A small network was shown many inputs. Here are its activations along a few directions, one row for each input.
Each table varies a few parts of the input and shows all the possible inputs, shuffled.
Descriptions start from the smaller parts, as in this example, which fits no table here: one of 6 places along a line, together with either a single point or one of 9 places along a line or (one of 2 separate values, together with one of 8 places around a ring).
Shared parts are said once, and a part with two or three values counts as separate values.
(in the rows, 128 means zero)

Other details of the inputs shift rows strongly along two fixed directions, in all tables alike. That doesn't count.

Rows:
x1: [171 152 156  56 171  43  97 106  78 114  96 137]
x2: [105 127 130 185  90 180 146 140 136 117 140 134]
x3: [127 133 148 226  76 182 176 146 140 109 116 121]
x4: [148  89 193 193 119  56 143  83  70 101 100 123]
x5: [ 83 105  97 193  89 168 185 149 162 140 138 141]
x6: [182  69 193 220 143  89 135  65  70 101 115 102]
x7: [ 93 169  82  18 130 165  79 152 173 147 151 132]
x8: [170 166 160  45 191 120  51 113  84  93 142 134]
x9: [109 100 107 185  99 141 177 138 166 150 110 114]
x10: [105 161  75  22 127 152  86 150 176 160 142 125]
x11: [ 81 102 124 188  68 113 184 136 139 156 130 123]
x12: [158 131 141  85 199  95  94 109  84 105 141 149]
x13: [ 98 156  69  65 139 152 130 165 164 152 139 156]
x14: [111 194  89  26 135 174  86 171 167 139 140 142]
x15: [ 96 110 132 177  81 171 142 130 155 126 137 116]
x16: [ 90 123 135 174  87 180 137 137 148 122 143 124]
x17: [107 132 138 177  87 179 146 144 152 117 137 122]
x18: [211 106 207 200 145  99 133  80  79  92 101  94]
x19: [ 89  97 105 179 110 152 169 144 161 144 130 130]
x20: [170 106 190 201 124  61 171 103  72 116 105 114]
x21: [ 91  93 104 184  78 151 158 130 168 154 132 111]
x22: [124 115 128 169  85 154 149 129 160 138 119 104]
x23: [ 73 138  64  62 137 156 114 158 164 156 156 160]
x24: [178 132 145  85 203  87 103 111  95 115 118 134]
x25: [ 95 151  78  25 127 149  78 146 169 160 148 128]
x26: [ 81 130  67  63 137 146 118 158 171 161 149 146]
x27: [188 110 222 239 134 126 146  88  74  68 114 107]
x28: [109 106 126 170  83 156 147 124 161 139 132 106]
x29: [186  75 191 212 164  77 140  73  71 102 107 107]
x30: [ 80 118  68  65 128 139 107 148 171 166 146 136]
x31: [113 190  83  14 132 166  92 161 181 149 130 127]
x32: [ 82 118 103 201  76 180 173 150 154 132 142 137]
x33: [170 145 159  60 171  40  92 103  74 113  99 139]
x34: [ 81 123  62  58 128 141 110 153 176 170 143 137]
x35: [180 165 142  69 197 106  83 116  73  99 133 146]
x36: [171 130 141  75 208  87  96 112  93 114 122 137]
x37: [102  99 101 183  77 151 168 136 174 153 123 108]
x38: [105  93 105 185  96 140 174 139 171 150 113 117]
x39: [111 134 113 200  87 172 178 152 152 126 125 132]
x40: [ 98 135 119 181  79 187 153 149 149 120 138 132]
x41: [183 128 192 213 132 134 143 105  77  79 116 120]
x42: [195 186 162  49 193 120  67 122  91  96 122 130]
x43: [ 76 140  85  57 105 109 120 158 147 171 148 144]
x44: [ 83 115 115 164  70 111 177 149 146 160 129 126]
x45: [190 115 206 193 144 115 130  85  86  83 116 100]
x46: [175 120 137  75 195  77  90 103 100 123 117 128]
x47: [ 99 161  87  59 109 106 140 168 153 171 126 139]
x48: [ 73 121  71  67 134 147 112 154 167 159 157 147]
x49: [156  78 181 210 158 104 142  83  68  93 136 136]
x50: [192 142 139  65 189  82  86 104 100 124 113 115]
x51: [191 126 199 208 142 127 131 100  66  72 120 120]
x52: [ 80 109 118 171  57 109 180 138 151 144 104 129]
x53: [ 87  83 117 204  99 150 172 131 151 140 137 126]
x54: [197 164 151  47 187  98  73 106 100 118 113 112]
x55: [ 74 146  81  45 100 103 116 153 156 159 121 147]
x56: [176 156 157  57 172  43 101 109  79 115  92 137]
x57: [ 97 129 106 185  92 171 164 151 148 130 138 139]
x58: [154 145 143  74 188 110  72 107  67 102 149 151]
x59: [ 99 141  64  43 129 139  98 150 175 167 140 128]
x60: [108 186  85  14 135 166  86 160 178 148 135 130]
x61: [ 88 115 112 194  88 173 160 143 139 127 147 141]
x62: [105 104 102 184  78 152 171 138 177 153 118 106]
x63: [189 101 183 206 174  93 151  89  66  88 118 131]
x64: [166 154 154  67 183 121  60 109  69  96 143 144]
x65: [117 108 149 213  80 166 162 123 146 118 125 108]
x66: [176 146 160  65 178  41 100 112  67 125 121 133]
Each input here is: one of 6 places along a line, together with either one of 2 separate values or one of 9 places around a ring.
- Changing only the place on the line of 6 turns x15 into x45. The same change can be made to x4. Which row results? => x33
- Changing only the place on the line of 6 turns x34 into x38. The same change can be made to x7. Which row results? => x60
- Which other rows does x1 become when the choice among 2 separate values takes its other values? List them by row number. => x20
- Start at x6 and move only the place on the line of 6, one step at a time. The first step leads to x21. Which rows follow, in order? => x59, x37, x62, x50

Rows:
x67: [ 70 114  91 104 123 139 122 146 157 149 146 140]
x68: [145 127 165 156 136 129 116 112  93 112 149 126]
x69: [149 115 137  81 180 100  87 101 113 122 127 123]
x70: [167 151 149 102 169 118 103 114 110 109 112 126]
x71: [100 118  80  95 126 133 123 143 166 160 127 137]
x72: [142  96 158 249  98 126 202 123 104 107 120 123]
x73: [127  80 151 200 129 105 156 111 102 122 120 136]
x74: [ 79 136  80  70 120 152 103 142 158 150 162 146]
x75: [ 85 158  94  51  89  95 124 159 150 163 118 136]
x76: [110 163  94  26 104  94 109 147 161 167 112 122]
x77: [153 148 156 130 158 116 120 116  94  97 119 141]
x78: [155 155 157  94 160 122  96 121 102  92 130 141]
x79: [169 119 153 175 140 117 158 117 110 118 115 113]
x80: [142  85 155 205 116 137 144  91 113 114 123 108]
x81: [172 141 150  89 164 124  86 112 101 117 138 113]
x82: [ 97 105  91 196  81 151 188 148 175 156 124 119]
x83: [167 139 160 121 147 135 113 109 116  98 117 120]
x84: [176 150 156  95 160 131  85 124 106 108 127 117]
x85: [ 76 139 100 174  58 193 154 168 168 135 136 131]
x86: [ 78 122  83 147 100 144 169 157 161 162 137 142]
- What do these inputs look like to the network? => one of 2 separate values, together with either a single point or one of 9 places around a ring
- Changing only the choice among 2 separate values turns x86 into x82. The same change can be made to x77. Which row results? => x70
- Which other rows does x83 become when the choice among 2 separate values takes its other values? List them by row number. => x78

Rows:
x87: [137  91 146 193 119 117 163 104 130 126 120 112]
x88: [170 133 165 132 185 117 101 106  65  91 141 135]
x89: [ 51 125  76 113  61 146 156 168 186 167 131 132]
x90: [138 108 167 215  97 157 153 109 132 105 116 105]
x91: [109  83 152 214  96 114 168 107 122 121 122 127]
x92: [ 57 128  60 150  83 184 162 174 200 166 140 141]
x93: [139 103 166 225  93 161 160 113 129  99 123 105]
x94: [ 58 136  74 141  71 199 164 175 186 152 155 148]
x95: [145 118 149 190 106 114 163 125 117 125 105 119]
x96: [158 115 165 118 165  73 104  93  77 114 118 133]
x97: [131 186 111  41 135 117  96 152 126 140 132 139]
x98: [181 138 174 127 149 115 103 106  98  92 120 111]
x99: [181 105 157 123 180  88 104  92  85 111 120 122]
x100: [179 149 172 120 143 107  97 113 103 105 116 109]
x101: [ 41 111  60 134  74 167 155 166 191 165 157 144]
x102: [130 127 162 200  93 129 164 124 111 114 108 120]
x103: [ 66 147  78 126  66 182 155 174 183 152 132 146]
x104: [ 62 145  75 133  66 189 162 173 186 152 142 145]
x105: [138  92 166 234 109 173 154 114 125 103 141 110]
x106: [134 145  95  36 156 111  97 130 145 148 132 135]
x107: [112 154 107  35 137  95  96 140 128 150 130 135]
x108: [177 103 158 117 188  91 107  94  85 111 127 123]
x109: [138  97 164 233 108 171 149 109 129 103 132 108]
x110: [125 155  96  48 169 125 100 143 137 140 133 145]
x111: [140 102 148 187 103 112 162 114 124 133 106 106]
x112: [157 117 167 118 158  70 109  97  81 114 118 131]
x113: [139  77 140 215 125 129 157 106 120 127 131 116]
x114: [159 105 158 124 173  77 100  92  73 105 130 133]
x115: [132 123 165 213  92 136 173 117 110 109 114 121]
x116: [175 124 153 121 197 102 107 103  77 105 131 132]
x117: [142 109 154 199 107 118 171 124 122 124 110 121]
x118: [132 159 112  47 158 159  76 136 142 127 147 132]
x119: [127 161  98  43 162 117 104 143 140 138 127 140]
x120: [125 157  96  48 165 122  96 145 137 139 126 146]
x121: [176 144 159 113 157  84 116 114  88 120 107 122]
x122: [135 173 113  40 139 138  82 140 143 129 130 124]
x123: [102 129  92  49 167 114  87 136 124 140 160 148]
x124: [133 155 102  37 143 103  95 141 138 158 120 125]
x125: [ 67 123  65 124  68 159 158 161 201 174 124 122]
x126: [124 167 103  46 157 140  93 147 125 125 145 152]
- Changing only one part turns x94 into x102. The same change can be made to x101. Which row results? => x89
- What do these inputs look like to the network? => one of 5 places along a line, together with one of 8 places along a line
- Start at x105 and move only the place on the line of 8, one step at a time. The first step leads to x109. Which rows follow, in order? => x118, x93, x90, x98, x122, x100
- Start at x112 and move only the place on the line of 5, one step at a time. The first step leads to x125. Which rows follow, in order? => x117, x115, x98
- Start at x113 and move only the place on the line of 8, one step at a time. The first step leads to x108. Which rows follow, in order? => x99, x87, x106, x125, x111, x124
